A small network was trained on made-up records. Each row is its average activation on records with the value named, seen along a few directions.
Related values have similar rows: they may be neighbours, one step apart, or belong to one group.
Random noise pushes rows far along 10 fixed directions. That doesn't count. These rows show it; they differ only by the noise:
[  58   -4  145  -40  236  247    8 -472  138 -147    3   38  814 -251
 -102 -117 -124   20 -520   36  -79 -386   27  -57 -223   38]
[-117 -391 -262  197  126 -475  169 -381 -152  551  241  267  281  516
  317 -287   35  -30  -45  223 -241  -22    2  337  184 -361]
[ 584  192  313  815 -174  832   33 -203  553 -601  -33 -447   52 -808
  493 -264 -297  -79  406  274  369  484  471 -479  324    1]
[ 191  261  273   96 -110  502 -100   69   55 -391 -186 -460 -207 -513
  -44   93 -244  167   13 -214  143   29  211 -146  251  327]
[-212 -419 -473  557   17   68 -151 -536   73 -416 -128   91  351 -145
  134   22 -416  208  -14  169 -328   -6 -139  -12  -48 -632]
[ 192 -112  192  -22 -200  280   66 -109 -169 -101  181 -404 -238 -393
 -171  145 -110   91 -121  209 -170  166  -67  164  103 -141]
[ -82   44 -138 -428 -154 -139  123 -183 -332 -102  -60  207  174 -153
  102  243  -12  238  276 -124  163  -67  -69  113  339  349]
[ 152 -228  573  146 -144  139   83 -106  314 -123  331 -309 -340 -242
 -363  -98 -107 -217 -620  393 -245  354   13  200 -537 -536]
[  -6  -22  121  166  309  -83 -302  211  264  403   -3 -273  -38  437
   62 -305   64 -376 -286 -354 -459   43  229 -146 -426  -94]
[  40   -8  -71 -526  148  257 -204  177 -709  490  -59 -554  -69  -21
 -557  356  174  112 -422 -181 -629 -568 -394  281   11  139]
[  65  -86  230 -204 -232   17  154  -49  279 -282  -21  509   62 -177
 -128  126  198 -402  132  410  205  271 -194   24 -564 -243]
[-214 -113 -113   74  -94 -275  -58  -45  281 -224 -235  469  -31  101
   64   45   30 -181  153   91   30  180 -103  -48 -435 -309]


Values of Lolap:
v19: [  -3  318  292  -20    4  135 -249  575  196 -161   97 -440 -747  -16
 -293  133  -18 -152  -49 -331  -11  183  247 -241 -109  424]
v20: [-102 -109 -251    2  -30  224 -353   72   23 -344  -25   72   87  146
  158  107 -150 -149  500 -483 -241  169   92 -183 -108  180]
v10: [ 158 -285 -155  462 -178  286  199  194  -27  -24  -64  154 -262   66
  161  -72  -22  -80  508  435  191  272 -229  203  341 -455]
v2: [ -60  150 -283 -200   55 -109  -32  432 -372  449 -444  -48 -303  278
  -48  159  212  173  128  -36   11 -323 -283  172  303  145]
v9: [-321 -418  349 -320 -551  -84  447 -125 -142 -856  434  463 -295   60
 -169  197 -588  363  236 -395  536  527  156  518  618  128]
v5: [  30   80  294   96  122  349  -39 -158  217 -317  108  -47  124 -169
 -431  -76 -158  -12 -488  117  -39 -303   18   86 -296  154]
v16: [-208  247  125 -262 -200 -196 -114  213  344 -682  -14  216 -315 -317
 -245  308   94  -84  119  -16  228  304   42 -369 -466  191]
v14: [-187 -413   39  383 -218  -13  -45 -165   24 -414  308 -293 -594   23
 -119  -14 -505   59  -66   56 -189  423   75  299  -13 -428]
v15: [-248  141 -812 -271   33 -639  -30   11 -529  413 -558  140  -34  -59
  233  301  317  628  249  185  -51 -373 -619   24  196 -104]
v17: [ -30 -232  152  359  -89  414   76   48 -340 -126   93 -555 -355   86
 -228  -39 -605  506 -246 -414  -41 -119  192  460  924   52]
v7: [-275  257 -430 -277   31  -50 -346  222 -493 -124 -264 -394 -275 -259
 -393  597   49  497 -142 -228 -366 -385 -302 -183   78  174]
v4: [-161   93   87  323   21 -345  101  245  455   52 -156  617 -447  260
 -407  -43  363 -362  -92  629  351 -195 -233  110 -540 -269]
v1: [ 301  125   12  461  136  749  -95  201  -52  170 -507 -210  142  -80
 -366   34  203   44 -247  130  -17 -712 -242  -32  194 -235]
v12: [ 211 -303 -343 -177  219 -184   98 -397 -232  669  358 -179  685   -4
  181 -199  214 -239 -251  446 -511   28 -306  -28 -414 -555]
v18: [-392  144  364 -565 -260 -723  128  313  133  -64  -42  409 -584  338
   87   -6  -88  -95  134 -458  530  419  292  182 -133  377]
v6: [ 478  124 -214  -51 -265  -60  304  287 -495  664  173  108 -267  -55
  404  235  723  -22  869  509  198  251 -149  -98  603  -11]
v3: [ 405 -490 -130   86   39  559   97 -147 -244  193  448 -251  327   41
   99  -91 -116 -371  189  370 -214  254 -213  243  120 -449]
v11: [ 144  125 -137 -900 -110 -444  171 -185 -437  302  322 -238  246 -372
  242  122  220   68  120   22  -85  271  -65 -126  -51  218]
v13: [-175 -269 -330  250  122  244 -253   12  -88 -167  202  -45  282  263
  172   38 -263   99  299 -530 -289  122  125 -224  188 -106]
v8: [-416    5  141  135  140   28 -119  -21  430 -540  -51  581   87  362
 -330  -92 -332  -83 -301 -152  249 -290  162   13 -342  198]
Lolap is arranged as a ring.
Name the neighbours of v5, in listed order.
> v20, v8
Name the neighbours of v3, in listed order.
> v15, v12
Name the neighbours of v18, in listed order.
> v14, v11
Name the neighbours of v7, in listed order.
> v16, v6
What is the length, in steps, of the shortest route from v13 to v19?
> 4
